A small network was shown many inputs. Here are its activations along a few directions, one row for each input.
Each table varies a few parts of the input and shows all the possible inputs, shuffled.
A made-up example of a description, with smaller parts first: line(6) and (point or (values(2) and ring(5)) or ring(11)).
Shared parts are said once, and a part with two or three values counts as separate values.

Other details of the inputs shift rows strongly along three fixed directions, in all tables alike. That doesn't count.

Table:
row 1: [-34  13   2  33  16  53  11 -37 -33  27 -78  52]
row 2: [-11  -4   1   6  11  28  -7 -17 -27  15 -57  66]
row 3: [ 59   2  48   8   0   7 -12  12 -11 -46  14 -21]
row 4: [ 47  -1  39 -32  -3  30 -35 -14 -19 -32 -11  -4]
row 5: [ 28  14  70   6 -15  11  10 -12  -9 -67  -7 -15]
row 6: [ 56  -8  30 -12  -3 -30 -26  29   6 -27  53 -53]
row 7: [ 30  -4  32 -29  21  19 -16   8 -19 -21  15 -17]
row 8: [-27 -14 -20 -15  15  29 -23 -14 -18  40 -40  43]
row 9: [-44  10 -17  19 -40 -20  32  -5  38   7  -3   1]
row 10: [-45  15  23  37 -31  19  23 -46  -7  -4 -75  41]
row 11: [-24  14   5  14  -4  44  -1 -48 -20  15 -75  52]
row 12: [ 49 -19  16  -8  -7  -1 -22 -23 -43 -41  16  15]
row 13: [ 43  20  64  -3 -36   8  22 -13  19 -87  14 -23]
row 14: [ 63  -2  59  -3  -6  12   8   9   5 -70  13 -21]
row 15: [ 23  -7  20 -31  21  -2 -48   3 -42   5  -8  23]
row 16: [-80  11 -33  82 -53 -24  97 -25  40 -31   3 -14]
row 17: [-27   3 -10  -8   4  14 -16 -18 -18  34 -37  20]
row 18: [  5 -15 -48 -23  32 -15 -15  35  12  46  39 -18]
row 19: [ -6 -33 -73 -29  45 -24 -68  42 -26  90  16  43]
row 20: [ -3  -2 -11   3  -6  -8  27  11  45  -5  36 -41]
row 21: [ 47 -10  20 -26  12  22 -30   1  -4 -21  10 -11]
row 22: [ 64  17  39 -13   3  15 -17 -10  -4 -45   6 -32]
row 23: [-28  -9 -10  14 -25 -25  35  18  44  -1  28 -25]
row 24: [ -5 -19 -33 -45  36   7 -39  14 -19  42   6  25]
row 25: [ 46 -19  15 -32  33  12 -52  20 -31  12  24 -16]
row 26: [-13   5 -30  -7   8 -33  -8  18   2  36   8   5]
row 27: [ 40  16  70   2 -26  20  16 -16  13 -72   6 -55]
row 28: [-36  16   7  23   2  44  -3 -54 -31  26 -89  57]
row 29: [-59  24 -26  48 -50 -21  61 -17  56   7 -11   4]
row 30: [ 38   6  60 -10  -6  31  26 -14  14 -76   8 -30]
row 31: [ 34 -27  -8 -16  16 -22 -45  -8 -54  -1  23  13]
row 32: [ 22 -45 -20 -13  25  -9 -40  10 -53   5  23  26]
row 33: [ 62   9  49 -14  -8  13 -15  -6 -11 -51  -4   1]
row 34: [-33   7   6  17  15  41 -13 -38 -44  37 -73  51]
row 35: [-43  -8 -13  45  -2  10   9 -44 -52   6 -54  56]
row 36: [ -3 -15 -47 -46  61  -6 -63  31 -52  85   1  18]
row 37: [ 50   6  39 -38   6  24 -25 -11 -14 -44   2 -11]
row 38: [-64  -9 -20   9  18  38  -8 -20 -41  66 -66  59]
row 39: [  2  -5 -76 -51  31 -63 -28  62  26  64  80 -57]
row 40: [ 36  -5  23 -25  32  29 -27   5 -38   3 -10   2]
row 41: [-19  -3 -13  22 -12 -29  19  22  27  12  29 -24]
row 42: [-61  23  -9  40 -49 -15  85 -12  69 -29   2  -6]
row 43: [-13  10 -17  25  -2 -25   7  12  10  18  11  -8]
row 44: [-20  25 -20  34 -25 -35  35  -1  42   2  11 -17]
row 45: [-68  12 -38  57 -19  -6  59  -7  36  25 -27  28]
row 46: [ -1  25   5  15  -8  34  14 -37   1 -11 -46  21]
row 47: [ 33 -24  23 -34  23  24 -34   8 -21  -2   4  -3]
row 48: [-32   3  -3  25 -46 -18  50   0  62 -21  16 -22]
row 49: [  4 -17 -91 -38  24 -71 -49  69  15  84  85 -18]
row 50: [-25  14  -8  -6   4  -6  16   6  11   5  15 -24]
row 51: [ 50  19  57 -22  -4  15  -4 -13   3 -68  12 -38]
row 52: [-24   5   0  38 -35 -19  55   3  56 -19  20 -24]
row 53: [ -5  16 -24   5   6 -19  11  16  23  17  32 -40]
row 54: [-44  14 -14  36 -16 -14  51  10  24  11  -5  -3]
row 55: [-23  -4   9  27  -9  28   4 -32 -12   8 -61  61]
row 56: [-11 -26 -50 -36  17 -60 -12  63  28  39  85 -32]
row 57: [  8 -35 -47 -54  68   8 -62  33 -48  81  -2  34]
row 58: [-23   0  -1  13 -26 -31  16  19  24   1  23 -35]
row 59: [-22  12 -20  21 -29 -44  26  10  47   6  30 -32]
row 60: [-43  -5  10  11  14  23  -5 -16 -46  28 -58  63]
row 61: [ 55   7  51  -6   0   0 -10  10 -14 -47   7 -23]
row 62: [ 59   4  33 -13  12  35 -15 -13  -2 -44 -10  -5]
row 63: [ 54 -31   1 -15  -4 -25 -16  10 -11 -48  65 -22]
row 64: [-67  -5 -49  20 -21 -52  36  38  49  43  43 -33]
row 65: [-19  28 -31   4 -21 -13  48   2  54  -9  18 -37]
row 66: [  3   5   4  -7  13  38   3 -21 -10  -4 -45  30]
Each input here is: ring(6) and (point or (values(2) and ring(5))).
- Changing only the ring(6) part turns row 16 into row 31. The same change can be made to row 54. Which row results? => row 26
- Changing only the ring(6) part turns row 47 into row 4. The same change can be made to row 18. Which row results? => row 46
- Which other rows does row 54 become when the values(2) part takes its other values? List them by row number. => row 40
- Which other rows does row 53 become when the ring(5) part takes its other values? List them by row number. => row 27, row 34, row 36, row 50
- List by row number the other rows that have the ring(6) part in common with row 19. => row 2, row 8, row 21, row 24, row 42, row 48, row 55, row 62, row 63, row 66
- Which other rows does row 52 become when the ring(6) part takes its other values? List them by row number. => row 6, row 29, row 41, row 55, row 59

Table:
row 67: [-25   3 -28  20 -11 -16  29  -3  14   1  16  -8]
row 68: [-16  13 -53 -17  15 -16  17  30  46  37  44 -52]
row 69: [-17 -12 -31 -14   7 -38 -27  29  -2  50  27 -10]
row 70: [ 66 -25  48 -22  15 -13 -43  34 -28 -35  45 -35]
row 71: [-38  -5 -51   0 -14 -35  19  15  36  27  32  -6]
row 72: [-43  18 -59  22  -8 -24  20  -8  24  40  -6  12]
row 73: [-50  20  -6  33 -10  16   6 -30 -15  42 -77  59]
row 74: [ 53  -9  60  -9  -1   8 -31   4 -28 -42   5 -14]
row 75: [ 53 -23  51 -13   3  17 -15   1 -26 -54  11   1]
row 76: [ 73  -1  57 -48  20  46 -29   3   1 -46   9 -25]
row 77: [-37 -11 -40  21   5 -20  22   9  -1  23  17   6]
row 78: [ 22 -50 -42 -58  49 -17 -82  41 -52  61  33  28]
row 79: [-11  60  57  37 -57   6 107 -12  99 -87  13 -93]
row 80: [-15  12  10  17 -17  28  10 -41  -2  -9 -62  52]
row 81: [ -15   10   29   31    4   61   -3  -73  -64   -9 -107   86]
- Changing only one part turns row 75 into row 77. The same change can be made to row 76. Which row results? => row 68
- What is each input in this table made of? => values(3) and (point or line(4))
- A walk changes only the line(4) part. It starts at row 80 and steps to row 71. List the rest of the walk in order. => row 78, row 75
- Which other rows does row 69 become when the line(4) part takes its other values? List them by row number. => row 70, row 73, row 74
